These are the activations of a small neural network, seen along a few directions. Each row is one input.
Each table varies a few parts of the input and shows all the possible inputs, shuffled.
Descriptions start from the smaller parts, as in this example, which fits no table here: one of 2 separate values, together with either a single point or one of 9 places around a ring or (one of 4 places along a line, together with one of 8 places around a ring).
Shared parts are said once, and a part with two or three values counts as separate values.

Other details of the inputs shift rows strongly along two fixed directions, in all tables alike. That doesn't count.

Table:
r1: [  9 -21 -60   1 -26 -11 -15   3   2  54 -29]
r2: [  7 -24   2 -17  19 -11  16  31 -51 -25   4]
r3: [-11 -33  -8 -34  12   7  32  32 -76 -51 -36]
r4: [ 21  25  17  12  11 -37 -25 -19  15  52  11]
r5: [ 39  14 -13   5  15 -43 -34   3  -2  61  17]
r6: [ 35   8   5 -10 -27 -14 -24 -42  23  47 -19]
r7: [ 29 -17 -45  -2 -31 -12 -20  -4  10  46  -9]
r8: [-65  -2   2  -8 -33  16 -11 -37  76 -21  41]
r9: [-97 -11 -13   3 -42  28  -3 -36  96 -46  59]
r10: [-16 -28   3 -19  33  -1  33  44 -77 -47 -21]
r11: [ 34   2  20  -2   5  22   9   8 -36 -29 -22]
r12: [-94   8 -31  54  -4  30   6  10  61  -4  30]
r13: [-69  20  65  28  12  55  30 -12  31 -85  11]
r14: [-79 -30   2 -10 -18  40  34   9  13 -98  24]
r15: [ 28 -11  46 -35   2  29  15   2 -45 -58 -42]
r16: [ 37  -6 -23 -12 -28 -11 -28 -23  17  42  -8]
r17: [ 26  -8 -15   6  12  11  16  35 -66  -1 -48]
r18: [ 61  21  -2   6  -8 -16 -33 -17   4  70 -13]
r19: [ 18  -3  41 -40   1  -4   8 -19 -36 -28 -22]
r20: [-67  18  15  28  -3   9 -12 -14  77 -15  52]
r21: [ 18   8  12  -9   1 -38 -22 -30  13  49  12]
r22: [ 33  16  48   1   6  18  12 -12 -30 -23 -34]
r23: [ 20  15  60  -3  39  27  16  21 -52 -47 -24]
r24: [ 54  13 -28 -33  14  -1  91   8  -1 -38 -36]
r25: [ -9   4 -42  23  15 -35 -17  25  -4  58   9]
r26: [-76   1 -23  40  -7   5  -2  11  64 -14  58]
r27: [ 23 -11  14   2  10  32  30  35 -63 -55 -29]
r28: [ 21  12 -28  29   7 -15 -19  15   2  57  11]
r29: [ 20   4   2 -14   3 -34 -28 -15  13  49  20]
r30: [ 29  20  -8  19   9 -13 -28  -4  12  54  11]
r31: [ 21  -4 -15 -13   2 -36 -26  -9   7  46  24]
Each input here is: either a single point or (one of 5 places along a line, together with one of 6 places around a ring).
Q: Which other rows does r29 become when the place on the ring of 6 takes its other values? List them by row number.
A: r8, r15, r18, r20, r23
Q: Start at r17 and move only the place on the line of 5, one step at a time. The first step leads to r27. Which rows follow, in order?
A: r11, r18, r22
Q: Which other rows does r21 become when the place on the ring of 6 takes its other values? List them by row number.
A: r4, r6, r13, r19, r22

Table:
r32: [ 12  -9 -10 -14   9 -14  13  11 -31  -4 -13]
r33: [ 32  -3  21  -5  19  -8   5  18 -53  -9  -7]
r34: [-16   3   5  11   8  21  10  16  -5 -28  -8]
r35: [  1  -7  -1   1   3   7  23  15 -28 -26 -19]
r36: [-36  -9 -21  16 -14  13  -8  -6  38  -3  29]
r37: [-36   5 -15  17 -23  20   0 -19  56   1  14]
r38: [-19  -1 -27   3  -3  -4  -6  -5  25  19  15]
r39: [-25 -10  -2   1   0  11  29  11  -4 -33  -7]
r40: [  7  -1  15  -9  -2  12  -3   2  -7 -19   0]
r41: [  3   0  24  -5   4  26  10   9 -20 -42 -14]
r42: [ 37   3 -24  -9 -12 -29  -6 -12   3  56 -15]
r43: [ 12   2  28 -13  20   9  18   6 -26 -29 -23]
r44: [ -3   6  10 -15   7   8   5  -1  -5 -21  -5]
r45: [ -6  -6  15  -5  11  19   8  22 -28 -42  -1]
r46: [  4   5   2  10 -13 -11 -16 -20  27  23  24]
r47: [  1   5 -23   9 -24  -8  -3 -17  31  28   0]
r48: [ 32  14  -7  -5   3 -34 -18 -20   3  52   4]
r49: [ 36   8   8   7  17 -15   3  12 -37  17 -17]
r50: [ -8  -5  10  -6  12  -1   2  15 -11 -18   5]
r51: [-14  -1 -19  -5 -18  -9   2 -18  32  10   9]
r52: [ -8  -4  10  -1  -8  27  10   0  -2 -31  -5]
r53: [-29   7  -2  22 -18  12 -13 -20  58   3  24]
r54: [ -5  -3  -4   7   5  16  11  12 -12 -15 -11]
r55: [-69  10   6  35 -19  27   9 -27  77 -31  33]
r56: [  9   5  23   6   1   7   5  -5  -9 -16  -1]
r57: [-39 -13 -24  16 -21   4  -1  -8  38 -10  28]
r58: [ 24  10 -16   4   8 -27 -14   2   3  56  -2]
r59: [ 29  -4  -8 -10  15  -7   7  16 -35  18 -22]
r60: [-12  -3  23 -12   5   9   5   0   2 -35   4]
r61: [ 29  -1   9  -9  17 -23  -3  13 -38  15  -3]
r62: [ 31  -8 -12  -2   1 -11   2  12 -38   8 -17]
r63: [  6   6  22  -3  12   1  15  -5 -11 -13  -9]
r64: [  3  -1  23  -9   6  -3   4  -5  -8 -18   5]
r65: [-34   3  22  -6   7  19  15  -7  15 -50   7]
r66: [ 18  -4   1 -15  14  -7  -6  21 -31   0  -7]
r67: [ -6  10 -10   4  -7   0  -8 -13  33  23   3]
r68: [  9  -4 -16 -10 -13 -10 -16 -12  22  29   8]
r69: [ -4  -1 -26  17 -11   2 -15  -2  20  27  11]
r70: [ -6   6 -19  19  -8   1 -19   2  22  25  13]
r71: [ -1   1  11   9   9   9   3  14 -12 -16  -1]
r72: [-31  -4  19  -9  -3  24   8   1  15 -49   9]
r73: [ 11  -2  23  -9   4   6  -1   0 -11 -19   0]
r74: [  8   9  -8  22  -4 -14 -14  -3  11  35  16]
r75: [ 31   7   9  -2  19 -18   8  12 -36  19 -14]
r76: [-29  -5  -9   6 -24  18  -7 -17  46  -7  25]
r77: [ 25   2  13 -18  27 -12   8  20 -49  -7 -18]
r78: [-16   9 -20   3  -1  -7 -11  -1  23  21  16]
r79: [ 37   0   1 -19   7  -4   7   3 -28  16 -27]
r80: [ 21  -3  10  -5  14  -6  -5  16 -30  -1  -2]
r81: [ 25 -17 -12 -16   7 -21   2  14 -35   6 -13]
r82: [ 30  11 -18  14   5 -24 -20   2   3  56  -6]
r83: [ -9  -9 -17  -6 -21 -11  -4 -15  31   9  12]
r84: [  1   2  27   0  14  20  16   4 -15 -41 -20]
r85: [-40   2   9   6   7  27  21  14   8 -42   2]
r86: [ 39   3 -24  -1 -21 -24 -16 -13   2  52  -7]
r87: [  2  -3   2  -4 -13 -24 -42 -24  -4  57 -10]
r88: [-32 -14  19   1   2   3 -12   2 -30  -8 -12]
r89: [ 22  -7 -32  -5   0 -25 -23   1   2  52   5]
r90: [ -2  -6 -17   0 -26  -7  -8 -17  28  14  14]
r91: [ -9   3 -16  -6 -10  -1  -4 -17  29  15  10]
r92: [-42   1  28   1  15  20  32  10 -10 -65  10]
r93: [  2   6  11   2   4  17   5   1  -3 -19 -17]
Q: Changing only one part turns r72 into r66. The same change can be made to r86. Which row results?
A: r62
Q: Changing only one part turns r81 into r83. The same change can be made to r75. Which row results?
A: r63
Q: Describe the family of inputs behind these rows.
A: one of 2 separate values, together with either a single point or (one of 5 places along a line, together with one of 6 places around a ring)
Q: Start at r32 and move only the place on the line of 5, one step at a time. The first step leads to r38. Which rows follow, in order?
A: r78, r77, r92
Q: Which other rows does r48 become when the place on the ring of 6 takes its other values? List them by row number.
A: r46, r55, r56, r63, r64
Q: Which other rows does r91 become when the choice among 2 separate values takes its other values? List them by row number.
A: r38
Q: Which other rows does r84 become when the choice among 2 separate values takes its other values? List them by row number.
A: r82
Q: Which other rows does r65 become when the place on the ring of 6 takes its other values? List them by row number.
A: r43, r53, r60, r73, r84

Table:
r94: [-72 -14  12  -1 -23  45  27 -11  40 -86  18]
r95: [ 39  15   8   6  14 -19 -16   1 -16  39  -1]
r96: [ -7 -21 -21  -2  20   3  25  44 -52 -30 -12]
r97: [-51   7  26   6   8  13   4  -5  26 -36  27]
r98: [ 57   6  31  -7  23  -6  -3  14 -69  11 -37]
r99: [ 21  -2 -28  -7 -26 -20 -24 -26  19  55  -2]
r100: [-37   8  -2  14  -8  -4 -25 -20  53  20  40]
r101: [ 54  -3   9 -23   8   4  13   8 -55   1 -47]
r102: [-60 -14  25  -2 -13  31  12  -7  25 -70  19]
r103: [ 18  -7  28 -27  18 -11  11   9 -43 -28 -13]
r104: [-38 -16  35 -11  -3  30  17  -1  -9 -71  -3]
r105: [-26  18 -14  27 -10   1   0 -18  65  15  24]
r106: [ 34   9 -31   1 -18 -18 -21 -16  28  63  -3]
r107: [-24 -15 -23   4  17   0  27  38 -30 -26  -2]
r108: [ -3  26 -29  33 -13 -34 -39 -29  73  92  41]
r109: [-49  12 -17  27 -26  -5 -41 -30  86  42  50]
r110: [ 47  13  -4   3   8 -15  -6  -1 -11  34 -13]
r111: [ -8  -9   3 -16  -8   9  14  -6   1 -29   3]
r112: [ 25  12 -28  -1  -9 -24  -7 -16  32  55   3]
r113: [ 10   5  20   4   8  20  15   8 -15 -33 -17]
r114: [ 46   4  19 -14  16 -19 -23   4 -50  30 -23]
r115: [-36  -4  -4  -6 -15   6  14 -16  36 -27  18]
r116: [-86 -28  -4  14   3  53  42  37 -11 -97   1]
r117: [ 65   7  20 -11  20  -2   6  13 -67   5 -50]
r118: [ 60   7  30  -8  25  -9  -4  18 -67   8 -30]
r119: [ 33  13 -47   6 -23 -33 -29 -27  51  94  12]
r120: [-60 -18 -37  21  -9  19  13  25  17 -26  18]
r121: [ 46 -11  23 -32  17 -17  -1  10 -59  -5 -20]
Q: Describe the family of inputs behind these rows.
A: one of 4 places along a line, together with either a single point or one of 6 places around a ring
Q: Which other rows agree with r113 in the place on the line of 4? List them by row number.
A: r94, r102, r106, r109, r118, r120
Q: Start at r112 and move only the place on the line of 4, one step at a time. The first step leads to r119. Which rows follow, in order?
A: r106, r101

Table:
r122: [-15   1  -9   7  -4  -3  -5  -3  19   8  15]
r123: [ 28  -5   4 -16   9  -7   7  11 -37  -2 -20]
r124: [-15   2 -10   9  -7   1  -5  -4  20   7   9]
r125: [-13  -3   7   1   5   8   7   6  -7 -19  -1]
r126: [-19   2  -8   9  -3   1  -2  -2  22   3  13]
r127: [ -5  -4   4  -4   1  10  14   6  -8 -25  -6]
r128: [ 4  1 -8  5 -2 -5 -5  1  3 14  1]
r129: [-15  -1  -9   7  -8  -1  -7  -5  19   7  11]
r130: [ -8  -7   4  -6   0   8  13   4  -8 -25  -4]
r131: [ 25  -4   3 -10   8  -1   6  11 -32  -3 -18]
r132: [ 33   4 -32   1 -10 -31 -28 -10  11  72   2]
r133: [-11   9  11   7  -8   7  -4 -17  29  -2  11]
r134: [-15   0 -13   5 -10   1   0  -7  23   4   8]
r135: [-18   1  -9   8  -4   0  -4  -2  22   5  14]
r136: [ -7   2  28  -5   3  14   7  -6  -2 -32  -1]
r137: [ 34   5  26 -15  12  -3   2   0 -33  -6 -20]
r138: [ 12   1 -13  -1  -4  -8  -7  -2   2  23  -2]
r139: [-31   1  -5  15  -7  10   1  -4  28  -7  15]
r140: [ -6   3  28  -6   3  14   7  -6  -1 -30  -2]
r141: [ 28  -4   7 -11  12  -6   2  13 -40   1 -19]
r142: [-11  -2   7   1   5   9   9   7  -8 -20  -2]
r143: [-16  -7   7  -3   0  14  12   5  -5 -31  -1]
r144: [ 11   4 -11   5   2 -11  -7   2   1  24   2]
r145: [ 30   1  -8  -4   5 -21 -13   3 -20  36  -7]
Q: Describe the family of inputs behind these rows.
A: one of 4 places along a line, together with either a single point or one of 5 places along a line
Q: Changing only the place on the line of 4 turns r135 into r122. The same change can be made to r140. Which row results?
A: r136
Q: Start at r129 and move only the place on the line of 4, one step at a time. The first step leads to r141. Which rows follow, in order?
A: r124, r128
Q: Which other rows does r139 become when the place on the line of 5 takes its other values? List them by row number.
A: r127, r128, r131, r144
